A small network was shown many inputs. Here are its activations along a few directions, one row for each input.
In each table, some parts of the input vary, and every possible input appears once, in random order.
A made-up example of a description, with smaller parts first: one of 5 places around a ring, together with either a single point or (one of 2 separate values, together with one of 4 places along a line) or one of 9 places along a line.
Shared parts are said once, and a part with two or three values counts as separate values.

Other details of the inputs shift rows strongly along two fixed directions, in all tables alike. That doesn't count.

A family of inputs:
x1: 10; -6; -15; -12; -4; 8; 0; -9; 11; -10; 13; -1
x2: -21; -17; 13; 20; -2; -19; -12; 10; -17; 10; -8; 1
x3: -2; -7; -7; -3; -5; 4; -10; -3; 5; -1; 11; -5
x4: 0; -18; -2; -5; -3; -11; -1; -11; 3; -6; 8; 3
x5: -19; -10; 1; 14; -1; -11; -4; 2; -10; 9; -4; -11
x6: -16; 10; 20; 26; 11; -18; 13; 23; -11; 14; -28; 0
x7: 6; 1; -10; -13; -5; 6; -3; -15; 6; -8; 18; -2
x8: 11; -10; -9; -14; -8; -2; 3; -12; 10; -9; 19; 8
x9: 15; 39; 18; 9; 11; 8; 17; 23; 3; 12; -14; 12
x10: 0; -1; -8; -5; -3; 2; -2; -3; 1; -9; 4; -4
x11: 9; 30; 24; 11; 17; 3; 14; 19; 2; 11; -18; 10
x12: -22; -10; 1; 16; 2; -18; 2; 4; -17; 3; -11; -11
x13: 21; 50; 12; -5; 14; 24; 14; 14; 7; 2; -22; 7
x14: 5; -19; -5; -10; -12; -3; -12; -10; 1; -5; 21; 8
x15: -16; -17; -7; 3; -6; -13; -8; -6; -11; -8; 2; -10
x16: 3; -1; -6; -12; -3; 7; -2; -11; 0; -4; 1; 0
x17: 19; -5; -3; -18; -1; 5; 3; -16; 14; -10; 17; 10
x18: 11; -9; -10; -15; -9; 1; 1; -11; 9; -7; 21; 9
x19: 21; -5; -2; -18; -4; 10; -4; -15; 13; -9; 22; 14
x20: -1; 9; -1; -1; -1; 6; -7; 3; 2; -2; 2; -4
x21: 25; 52; 12; -2; 19; 27; 23; 15; 11; 10; -24; 9
x22: -5; -4; -2; -3; -4; 4; -10; -1; -4; -3; -7; -4
x23: -13; -26; -11; 7; -4; -10; -3; -5; -5; 0; 3; -8
x24: -30; -16; 8; 23; 0; -12; -12; 15; -19; 13; -26; -12
x25: -4; -13; -8; 0; -4; 0; -6; -5; 3; 2; 10; -6
x26: 13; 25; -1; -10; 2; 13; 1; -1; 8; -6; 6; 1
x27: 10; -1; -12; -9; 1; 4; 9; -10; 6; -5; 10; 0
x28: -31; -18; 8; 25; 2; -14; -8; 14; -20; 17; -27; -12
Description of these inputs: either one of 10 places around a ring or (one of 3 separate values, together with one of 6 places around a ring).
Question: Which of the alternatives is x22?
Answer: one of 3 separate values, together with one of 6 places around a ring
Question: Change only the place on the ring of 6 in x10. List by row number the other rows that result.
Answer: x1, x12, x15, x23, x27

A family of inputs:
x29: 19; -23; -27; -40; -15; 19; -17; -40; 19; -24; 35; 2
x30: -18; -31; -15; 1; -16; -13; -14; -10; -9; -1; 13; -10
x31: 30; 15; 16; 3; 11; 2; 21; 9; 22; 9; 13; 22
x32: 8; 20; -4; -4; 2; 10; 3; 4; 5; -6; 3; -2
x33: -8; 3; 5; 8; 0; 3; -8; 5; -8; 8; -5; -3
x34: -26; 8; 46; 43; 13; -36; 9; 42; -33; 22; -46; 12
x35: -9; -3; -10; 4; 1; 0; 5; 3; -3; 0; -12; -9
x36: 16; 31; 10; -7; 5; 21; 1; 4; 7; 3; -1; 6
x37: -52; -29; 16; 43; 8; -58; 11; 7; -35; 15; -21; -17
x38: 8; 0; -14; -12; -2; 12; 6; -8; 8; -3; 0; -3
x39: 19; 9; 19; -2; 3; -4; 12; 7; 6; 2; 1; 27
x40: -7; 1; -8; 4; -4; -3; 1; 4; -3; 0; 0; -6
x41: 17; 29; 6; -12; 4; 19; 0; 1; 11; -2; 3; 6
x42: -6; 9; 1; 6; 1; -1; -6; 6; -4; -2; -3; -7
x43: 11; 37; 11; 8; 10; 15; 9; 18; 1; 12; -14; 3
x44: 13; 37; 8; 5; 17; 21; 17; 16; 3; 11; -27; 1
x45: 25; -10; 3; -15; -5; -4; 6; -9; 17; -5; 27; 25
x46: 8; 1; -8; -12; 2; 17; -2; -10; 4; -2; 0; 0
x47: -23; -24; -6; 3; -5; -10; -17; -7; -11; -4; -5; -14
x48: 13; 33; 7; -6; 7; 17; 3; 6; 8; -2; -2; 3
x49: -3; -2; 27; 24; 10; -20; 12; 21; -1; 19; -7; 14
x50: -29; -47; -20; 3; -20; -22; -21; -14; -14; -9; 18; -16
x51: 8; 6; -12; -11; 0; 13; 2; -5; 8; -10; 1; -6
x52: -25; -52; -23; -5; -18; -16; -26; -24; -9; -15; 15; -17
x53: 12; 0; -18; -15; -3; 13; 4; -10; 11; -12; 7; -5
x54: -1; -16; -8; -12; -6; 8; -13; -17; 1; -5; 5; -5
Question: What do these inputs look like to the network?
Answer: either a single point or one of 5 places along a line or (one of 2 separate values, together with one of 10 places around a ring)
Question: Start at x31 and move only the place on the line of 5, one step at a time. The first step leads to x49. Which rows follow, in order?
Answer: x45, x39, x34
Question: Start at x35 and move only the place on the ring of 10, one step at a time. The first step leads to x53. Which rows follow, in order?
Answer: x51, x52, x47, x29, x54, x46, x44, x38

A family of inputs:
x55: -1; -46; -17; -20; -20; -13; -16; -25; 8; -22; 34; 7
x56: 18; 16; 8; -4; 7; 29; 0; 15; 3; 10; -26; 12
x57: -7; -4; 1; 7; 11; -4; 7; -1; -4; -1; -11; -8
x58: 12; 35; 4; -7; 3; 15; 2; 7; -2; -2; -9; -1
x59: 0; 48; 22; 16; 19; 9; 9; 25; -11; 7; -31; -2
x60: 23; 5; -7; -8; -1; 9; 8; -4; 12; -5; 21; 11
x61: 5; -40; -14; -30; -20; -8; -14; -35; 10; -17; 35; 11
x62: 19; 5; -7; -21; -1; 18; -10; -18; 13; -15; 20; 2
x63: 0; 2; -13; -12; -11; 12; -12; -7; 3; -7; 13; -4
x64: -42; -37; 2; 30; 2; -27; -8; 6; -18; 14; -18; -22
x65: -46; -32; -2; 33; -3; -28; -7; 12; -21; 17; -22; -25
x66: 9; 14; 17; 1; 6; 0; 10; 2; 2; 9; -5; 12
x67: -25; -32; 6; 15; -5; -27; -9; -4; -18; 12; 0; -4
x68: 17; 20; 8; 1; 8; 7; 13; 2; 6; 8; 4; 11
x69: 7; 20; 5; 0; 7; 14; -4; 4; 10; 3; -1; -3
x70: -2; 51; 12; 22; 19; 8; 27; 34; -2; 19; -42; -5
x71: 20; 11; 0; -2; 0; 6; 8; 7; 11; -6; 11; 11
x72: 15; -18; -14; -16; -9; 3; -1; -18; 8; -7; 33; 7
x73: 10; 22; -8; -9; 3; 8; 15; -1; 0; -6; -9; -2
x74: 22; -3; -1; -25; -7; 6; 1; -14; 17; -14; 20; 16
x75: 7; 16; -3; -8; -1; 17; -6; 1; 12; 0; 6; -3
x76: -38; -28; -1; 22; 0; -28; -5; 1; -28; 1; -21; -18
x77: -20; -23; 3; 16; -6; -27; -8; 11; -12; 1; -3; -1
Question: What do these inputs look like to the network?
Answer: either a single point or one of 10 places around a ring or (one of 2 separate values, together with one of 6 places around a ring)
Question: Start at x77 and move only the place on the ring of 10, one step at a time. The first step leads to x71. Which rows follow, in order?
Answer: x60, x72, x68, x67, x66, x61, x74, x55
